These are the activations of a small neural network, seen along a few directions. Each row is one input.
In each table, some parts of the input vary, and every possible input appears once, in random order.
Descriptions start from the smaller parts, as in this example, which fits no table here: ring(5) and (point or (values(2) and line(4)) or line(11)).
Shared parts are said once, and a part with two or three values counts as separate values.

Other details of the inputs vary at random and push rows far along two fixed directions, the same in every table; ignore that.

Rows:
row 1: [  0 -43   7 -20  35  29  13 -31  17  26   8]
row 2: [-30 -60  -5   5  71   3  34  -9 -19 -10  71]
row 3: [-11  79 -19 -28   9  30   3  33 -22  21  -9]
row 4: [  1 -22  -1  68 -10 -37 -36 -16 -26 -45 -25]
row 5: [-21  51 -38 -39  39  30   8   2  30  20   3]
row 6: [ 14  57 -33 -57  38  24  35  15 -13  26 -11]
row 7: [-24 -19 -11 -15  -6  14 -28  14   3   0  -4]
row 8: [-20  38 -32 -35  10  19  16  58  23  35   2]
row 9: [-17 -51  17   0 -25   2 -31 -11  -4  -4  -5]
row 10: [ -2 -35   5 -10  16  26   4  14 -27   6 -15]
row 11: [ -7 -34 -10 -16  28  20  -5 -20  30  12  15]
row 12: [-12 -34  -7  10  -4   5 -23  24 -21 -18 -18]
row 13: [  8 -21  -1  16 -20 -30 -27 -23 -17 -36 -19]
row 14: [-16  27  -9 -45  10  49   1  13  -2  25   5]
row 15: [-12  16  -7   8 -25  -8   2  36  -8   5 -17]
row 16: [ 26 -45  10 -20   8  20  47  -3  12   1   7]
row 17: [ -9 -13  34  20 -45  -7 -35 -24 -28  -7  -9]
row 18: [  6 -50  -4  10  30  25  45  -1  10  19   0]
row 19: [ 22 -16  13   1  -9 -28 -21 -10  22 -14  11]
row 20: [  7 -15  -7  36   6  12  22   0   6   4   4]
row 21: [ 12 -26  39  88 -38 -32  -9 -27 -11 -40  -7]
row 22: [  0 -50 -19  36  18  -9 -27  -1   0 -25  -2]
row 23: [ -4  42  12  15   3 -16  -9 -12  25   2   2]
row 24: [-33  71  -4  -4 -32 -15 -30   8 -21  -5 -30]
row 25: [ 17 -52 -39 -25  36  13  -3  18  10 -10   7]
row 26: [  8 -51  30 -18   2  42   3   8  18  24  25]
row 27: [ -9 -32 -16 -14  27  13 -14 -15  35  13  21]
row 28: [ -8 -39   2 -16  -8  23  18  34  23  10   7]
row 29: [-16 -11 -23 -11  11  15 -23  38  -5   1  -7]
row 30: [ -8  52 -18 -39  35  38  14 -13  25  44  18]
row 31: [ 18 -41 -30 -14   8   5  30  19  14   0   3]
row 32: [-11  82  -8 -13  17  -8  -5   5  40  23  12]
row 33: [  6   6 -19   4  37  29   8   2  -3   5   5]
row 34: [ -2 -28   1  41  -5 -17  -3  -1  29 -18   7]
row 35: [ 25  11   1 -10  -9  13  31   4  12  -5  16]
row 36: [  7 -33 -20 -41  16   8 -11 -12  26   7  18]
row 37: [ 22 -49   5   3  -6   3 -13 -27 -15 -28  -1]
row 38: [-12  57 -27 -32  38  45  14  -6  18  27  10]
row 39: [-10 -60   0 -13  -3  24   9  38  32   9  16]
row 40: [ 16 -41 -36 -13  11   0  18  24  22   1   9]
row 41: [ -2  64   0   3 -35 -45 -30 -27 -14 -16 -19]
row 42: [  4 -36 -10  -2  49  31  21  -5  -5   9  -4]
row 43: [ 13 -17   0 -26  10  11  10 -21 -13  -2 -10]
row 44: [ 18 -52 -33 -26  34  18   8  13   3 -11   1]
row 45: [  3 -27   6   8 -15  19  14  27 -10  10   3]
row 46: [ 20  98  22   8 -32 -36 -12 -14  -8  -5  -6]
row 47: [-15  72  24   5 -40 -28 -26  12  -3  10 -14]
row 48: [ 22 -33  13  -4 -16  -3 -14 -35  -8 -12   5]
row 49: [ -5  64 -42 -45  14   2 -11   9  14   9  -1]
row 50: [-39 -70   5 -16  36  17  23  23 -42  -6  64]
row 51: [ -6 -40  12 -23   4  18 -16  23  33  23  20]
row 52: [-30  80   1  -4 -39 -29 -40   3 -10  10 -16]
row 53: [ 18  85 -27 -22  -6   3  36  23  -3  17  -1]
row 54: [ 10  23  35  43 -13 -19 -15 -28   4  -6   4]
row 55: [  4 -59  45  21 -29   2  12   6 -12  -6  -9]
row 56: [  1   1  58  28 -42 -26 -19 -15 -24  -1 -20]
row 57: [ 20  60  33   5 -25 -37  -1 -23 -15  -3 -15]
row 58: [  5  13  23  -6  28  12  19 -18  23  25   6]
row 59: [ 10  47 -20 -20  -7 -12  14  20  28  -1   9]
row 60: [  8 -44  31  43  -1  -4  24 -20   4 -10  -7]
row 61: [-20  59 -25   2   6 -13 -25  -7  12  -1  -6]
row 62: [  0 -16  27  80 -39 -48 -16 -20  -2 -45 -16]
row 63: [  5 -62  27  27 -21  -3  12  12 -25  -2 -17]
row 64: [ 19  84  -8  21 -21 -37 -19  -2 -47 -27 -26]
row 65: [ 11  44  -6  -1 -23 -23  15   7  12 -15  -6]
row 66: [ -9  48  20  38 -15 -30 -20 -39 -31 -18 -34]
row 67: [ -8  80  23  19 -52 -15   0  17 -19   3  -9]
row 68: [  0 -67   5  16  22 -43  17 -16 -58 -41  54]
row 69: [ 14  46  -9 -47  16   6  14   5  35  16  13]
row 70: [ -9 -49   8 -36  17  42   7  -1  -6  17  -4]
row 71: [ 29 -24  23  51 -40 -52   5 -15 -42 -31 -29]
row 72: [  0 -24   8  85 -33 -50 -17 -13 -16 -38 -24]
row 73: [  7  26  -6 -60  17  20  22 -19   7  31   2]
row 74: [ -2 -39 -14  50  -3 -21  -7   5  13 -15  -1]
row 75: [-18  46  17 -28 -17   8  -5 -11 -18  29 -15]
Each input here is: values(3) and (point or (line(4) and ring(6))).
Changing only the values(3) part turns row 6 into row 42. The same change can be made to row 71. Which row results?
Answer: row 18
Changing only the values(3) part turns row 36 into row 27. The same change can be made to row 46. Which row results?
Answer: row 54
Start at row 63 and move only the line(4) part, one step at a time. The first step leads to row 45. Which rows follow, in order?
Answer: row 15, row 8
Start at row 69 and move only the ring(6) part, one step at a time. The first step leads to row 65. Which rows follow, in order?
Answer: row 31, row 44, row 13, row 41
Which other rows does row 75 become when the values(3) part takes its other values? List them by row number.
Answer: row 1, row 73

Rows:
row 76: [  5  44  13  21 -14 -18   0  -9  14   8 -24]
row 77: [ -8  39  -5 -41  -6  21   5   2 -10  24 -21]
row 78: [-10  24  22   9 -52 -35 -22 -15 -40 -13 -28]
row 79: [ -2 104 -49 -14  61 -32  45 -18 -24  -7  28]
row 80: [  9  40  12   9  -6  -7 -31 -20   9   0  -7]
row 81: [  2 -46   6 -41  25  57  -8  -1   0  21   9]
row 82: [ 30 -82  20  23   4  29  17  -7  25  -6  17]
row 83: [ -5  35 -19  17  -3 -11   0  21   0  -1 -21]
row 84: [ 19  94 -15 -34   7  19  37  12  28  29   2]
row 85: [ 18 -75  15  -6   5  -2  16 -11  32  -4   9]
row 86: [ -1  26  28  32 -38 -44 -49 -29  -6 -20  -1]
row 87: [ -6  38 -12  13 -12 -16   8  29  -6  -6   8]
row 88: [ -6  12  29  21 -28   2   5   9 -28   1  -2]
row 89: [-25  85  -3 -51   2  11  26  28  -3  47  -4]
row 90: [  3   1  15  70 -59 -82 -33  -4 -36 -53 -35]
row 91: [  7 -51  -2 -29  11  15   9 -16  39  10  12]
row 92: [ -4  48  -4  31 -41 -57 -54  -2 -28 -40 -17]
row 93: [  5   2  43  90 -66 -69 -55 -54 -22 -45 -43]
row 94: [ -8 -56 -17 -12  15  12 -23  15  15 -10  22]
row 95: [ 5 12 18 24 -9  0  8 -2 13  3  8]
row 96: [  3  50 -30  -5  13  22  24  37   8  12   3]
row 97: [ -9  48  -4 -36  26  28  -6  -4  37  33  19]
row 98: [-19 -53   6 -35   4  30   3   0   1  22  11]
row 99: [ 24 -61  14 -19   2  39  28  12  -9   9   7]
row 100: [  0  93 -25 -48  11  16  15  -4  35  38 -12]
row 101: [  4 -70 -10  45  57 -37  20 -42 -29 -48  39]
row 102: [  3 -61  14  -6  12   5  16  -5  36  10  16]
row 103: [-12  14  25  51 -37 -38 -34 -35  -1 -15 -20]
row 104: [ -1 -77 -22 -15  11   8  -3  10  16 -10   8]
row 105: [ 12 -49 -30 -25  25  28 -13  15  17  -8   7]
row 106: [ 13 -52  15 -13  -5  15  13   2 -10  10 -17]
row 107: [-14  -9  -6  17   1  -6 -37   9  -3 -17   2]
row 108: [-10 -49   6 -25  12  43   5  -3   0  18  -9]
row 109: [ 15 -54 -30 -15  23  20  19  23  19   3  -3]
row 110: [ 16  23 -27  -1   3   8  21  29   2   0   0]
row 111: [  3 -46   9 -50  10  34  -7   1  -5  12  15]
row 112: [-17  12  19  -9  -6  14 -26  -2 -19   8   0]
row 113: [ -5 -18  45  79 -67 -74 -52 -48 -18 -46 -24]
row 114: [ -7 118  -3 -38  -1  33  34  31 -11  42  -9]
row 115: [ 18  27  15  13 -24 -21   9  -6   7  -7   4]
row 116: [-39 104  -9 -45   0  22   4  13  -7  45 -15]
row 117: [-14  10  -9  26  -5 -18  -4  20  -1  -6 -11]
row 118: [ 16 -61  18 -22  -5  28  28  12 -10   7  17]
row 119: [ 20 -91 -13   1   9  14  21  24  10 -15  25]
row 120: [-26  27 -27 -11  -2 -11 -11  16   6   0  -2]
row 121: [ -9 -49  17 -33   6  28 -16  -1  -7  12  18]
row 122: [-11  93 -50 -37   9   8   5  23  11  19 -19]
row 123: [ -1 -45  20 -19  -2  31  27  19  -8  17  22]
row 124: [-13  16 -28   4   4   5  -8  12   7   0 -15]
row 125: [-25  29 -19  11  -4  -8 -17  13   1  -3 -11]
row 126: [  8  36 -23  50  44 -38  15 -41 -40 -36  11]
row 127: [ -9 -57 -20 -10  21   9  15  28  21   2  14]
row 128: [ 14 -66  10 -37  10  42 -13  -5  -7   8   4]
row 129: [  2 -57 -27 -23  39  43 -13  19  23   2  14]
row 130: [ -3  -5  -6  37  -9  -7   1  23  -7 -16   5]
row 131: [ 23   5  41  69 -60 -63 -64 -48 -24 -50 -30]
row 132: [  4 -56  -6  58  60 -27  18 -43 -32 -43  31]
row 133: [-14  93  -9 -62  -2  10  30  28  -3  42 -12]
row 134: [ -9  41  15  -2 -14   2   7   9 -18  18 -27]
row 135: [ 17 -11  48  67 -65 -72 -65 -47 -24 -53 -19]
row 136: [ 16  31   9  10 -15 -20   4 -11  13   2 -21]
row 137: [ 14 -67  12 -13  17  29  31   3  38  11  38]
row 138: [-12 -55  13 -18  14  36  18  13   3  28   6]
row 139: [  4 115 -52  -8  64 -22  42 -21 -26  -5  15]
row 140: [  3 -62  16  10  16  17  13  -7  37  12  10]
Changing only one part turns row 132 into row 101. The same change can be made to row 88. Which row results?
Answer: row 123
Changing only one part turns row 96 into row 110. The same change can be made to row 129. Which row results?
Answer: row 105
Describe the family of inputs behind these rows.
Answer: ring(5) and (point or (values(3) and line(4)))
Which other rows does row 82 become when the ring(5) part takes its other values? List them by row number.
Answer: row 84, row 95, row 115, row 137
List by row number the other rows that have the ring(5) part in common with row 135.
Answer: row 78, row 79, row 85, row 90, row 91, row 92, row 104, row 111, row 115, row 118, row 119, row 133
Which other rows does row 113 become when the values(3) part takes its other values? List them by row number.
Answer: row 98, row 120
Start at row 134 and move only the ring(5) part, one step at a time. The first step leads to row 106. Which rows follow, in order?
Answer: row 133, row 89, row 138
Which other rows does row 81 become when the values(3) part takes its other values? List them by row number.
Answer: row 80, row 129

Rows:
row 141: [ -7  46  12  -6 -12   2 -10  -4   5  13  -8]
row 142: [ -2 -89  -6 -32  26  45   6  12  12  11  19]
row 143: [  9 -80  -3 -14  37  40  15 -10  27   8  29]
row 144: [ -4  43  -6  -4 -19  -6  -7  20  17  13   3]
row 145: [ -5  46  -8   2   9 -18  11   8  -4   3  -2]
row 146: [  4  -4 -22 -41  35  28  22  -7  38  29  18]
row 147: [  0  -5 -31 -25  43  39  26  16  23  25  18]
row 148: [  9 -78  -5 -19  35  35  14 -15  33   9  24]
row 149: [-11  40 -16 -17 -15  -4 -12  16   1   4 -14]
row 150: [ 30 -89  17  40  -8 -21 -14 -26 -13 -42  -5]
row 151: [-11  44 -16  -7  12  -7  -3   3 -13   2   2]
row 152: [  2 -12  17  48 -17 -41 -12 -15 -29 -30 -10]
row 153: [ -9  34   2 -10  -8  -1   7  11  -8  12  -7]
row 154: [ 13  -8  17  49 -26 -40 -10 -22 -27 -35 -13]
row 155: [  8 -91  -2  34  -3 -19 -21 -17  -9 -37   1]
row 156: [-5 57  2  2  4 -8  0 -5 -1  4  2]
row 157: [  5 -84  -4 -24  23  43  21  21  28  14  15]
row 158: [  0 -16  12  42 -16 -35 -21 -17 -35 -29  -6]
row 159: [  3  33   3 -11 -14   2   8   6  -3   9  -9]
row 160: [-10  38 -26  -8  11  -9  -7   5  -3  -3  -1]
row 161: [-6 44 14 -9 -9  0 -9  0  1 15 -7]
row 162: [ -1  50  -5  -1   1 -10  18  -3  -6   3   2]
row 163: [ -6  43  12 -11 -12  -2 -12  -9  11  14 -13]
row 164: [ -8  50 -16   6   8  -6  11   8   4  -1  -6]
row 165: [ -3  -5 -25 -38  43  34  31  10  11  23  23]
row 166: [  0  -7  -8 -45  20  41  33  14  20  30  16]
row 167: [ -6  38  -6   4 -12   5  -4  14  -2  15 -13]
row 168: [-10  39  -5  -1 -13   5   2  16   4   7 -15]
row 169: [ -5 -23  11  28 -35 -26 -35  -2 -19 -27 -19]
row 170: [ 13  40  -1 -19 -13   6  -1   7   0   7 -13]
row 171: [  6  -6  24  49 -27 -38 -11 -26 -27 -32  -6]
row 172: [ -6  56   3   2   2 -10   5  -6  -6   2   3]
row 173: [  6 -10  14  54 -28 -47 -24 -11  -7 -39   1]
row 174: [ -3  44   9 -15 -14  -7  -9 -11  17  15 -15]
row 175: [ -7  -8 -13 -46  24  42  24  18  10  31  13]
row 176: [ 12  -7 -13 -48  20  39  23  18  20  28   8]
row 177: [-16  43  -8 -16  -7   2 -13  17  -8   6  -9]
row 178: [  2  -8  14  53 -19 -42 -13  -9 -18 -35 -12]
row 179: [  6 -84   5 -31  23  46  24   2  21  15  23]
row 180: [ 12  50 -11  -3   4 -14   9  -2  -6   0  -6]
row 181: [  7 -91  38  29 -18  -4 -17 -19 -10 -20   3]
row 182: [  8 -94  27  33 -18 -11 -11  -2  -9 -17  -4]
row 183: [-10  36  -2 -13 -10   1  -5   9 -16  11  -6]
row 184: [ -3 -16   5  38 -10 -32 -29 -12 -27 -34  -6]
Describe the family of inputs behind these rows.
Answer: values(2) and (point or line(10) or line(11))
Changing only the values(2) part turns row 150 into row 170. The same change can be made to row 162. Which row results?
Answer: row 166
Changing only the values(2) part turns row 171 into row 179. The same change can be made to row 173. Which row results?
Answer: row 144
Which other rows does row 184 become when the line(11) part takes its other values? List them by row number.
Answer: row 145, row 147, row 151, row 152, row 155, row 158, row 160, row 164, row 165, row 178

Rows:
row 185: [ -5  74  46 -17 -66   6 -40 -11  10  33 -52]
row 186: [ -5  14   3  43 -38 -42 -45  -4 -52 -35 -45]
row 187: [ -2  -5  21  31 -28 -49 -26 -28 -54 -33  -4]
row 188: [-13  10 -32 -52  19  18  -3  32  26  18  17]
row 189: [  3  89  60 -16 -85   2 -14   5  -1  41 -44]
row 190: [ -3 -36 -39 -12  23  30  -8  25  43  13   2]
row 191: [  2 -46  14   0  24   9  -1 -18 -16  -8  27]
row 192: [ 22  18  -4  -4  -6 -16  24  -3   5  -8   4]
row 193: [ -4   0  10  48   8 -19  -6 -34 -22 -18 -15]
row 194: [-31   7 -17 -19   9  21  -4  32 -10  10   8]
row 195: [  4  64   5  22   3 -20  33  -4  18   6   3]
row 196: [  6 -15 -12  16  32   1   8 -24  38  -2   6]
row 197: [-1  1  8  3 27 19 47  3 -2 18 13]
row 198: [  0  31 -17 -32  11 -10   3  -8  13   5  22]
row 199: [ 15  18 -27 -28  48  25  15 -15  44  12  19]
row 200: [-29  51 -16   6 -20 -19 -30  26   8  -1   2]
row 201: [-19 -28 -24 -53  25  34   7  32  -7  17  16]
row 202: [ 32 -28  45  88 -45 -65 -17 -36 -23 -56  -9]
row 203: [ 27 -81  18  67 -30 -56 -38 -53 -13 -64 -17]
row 204: [   9 -103   -2   22   -7   17    7   29   22  -12   11]
row 205: [-12 -66   3 -15  50  34  24  -7   6  16  35]
row 206: [ 25 -95  11   4   9  10  32  -8 -22 -15  13]
row 207: [ 16 -67 -11 -13  55  42  16 -21   6   2  16]
row 208: [-12 -27  42 -66 -27  58 -13   2  34  51  -1]
row 209: [-20  86   2  18   0 -38  -5 -17  11   1   6]
row 210: [ 10 -40  35  70 -61 -55 -26   4 -67 -52 -35]
row 211: [ -6 103 -39 -18 -12 -19 -20  21  12   8 -26]
row 212: [-23  34 -31 -13  12  23  -8  28  -6  14 -16]
row 213: [ -1  99 -32 -39  -8  -1  22  47  13  25 -10]
row 214: [  3  18 -35 -50  41  28  23  -7  -2  14   4]
row 215: [ -4  81   1   4  -1 -31 -13 -19   3  -5  13]
row 216: [ 21 -66   7 -15  40  41  47   1  -1  12  32]
row 217: [ -2 -94   6  18  -3  25  12  30 -14  -9   4]
Describe the family of inputs behind these rows.
Answer: values(3) and (point or (values(2) and line(5)))
Changing only the values(3) part turns row 205 into row 193. The same change can be made to row 209. Which row results?
Answer: row 196
Which other rows does row 213 become when the values(3) part takes its other values? List them by row number.
Answer: row 188, row 211
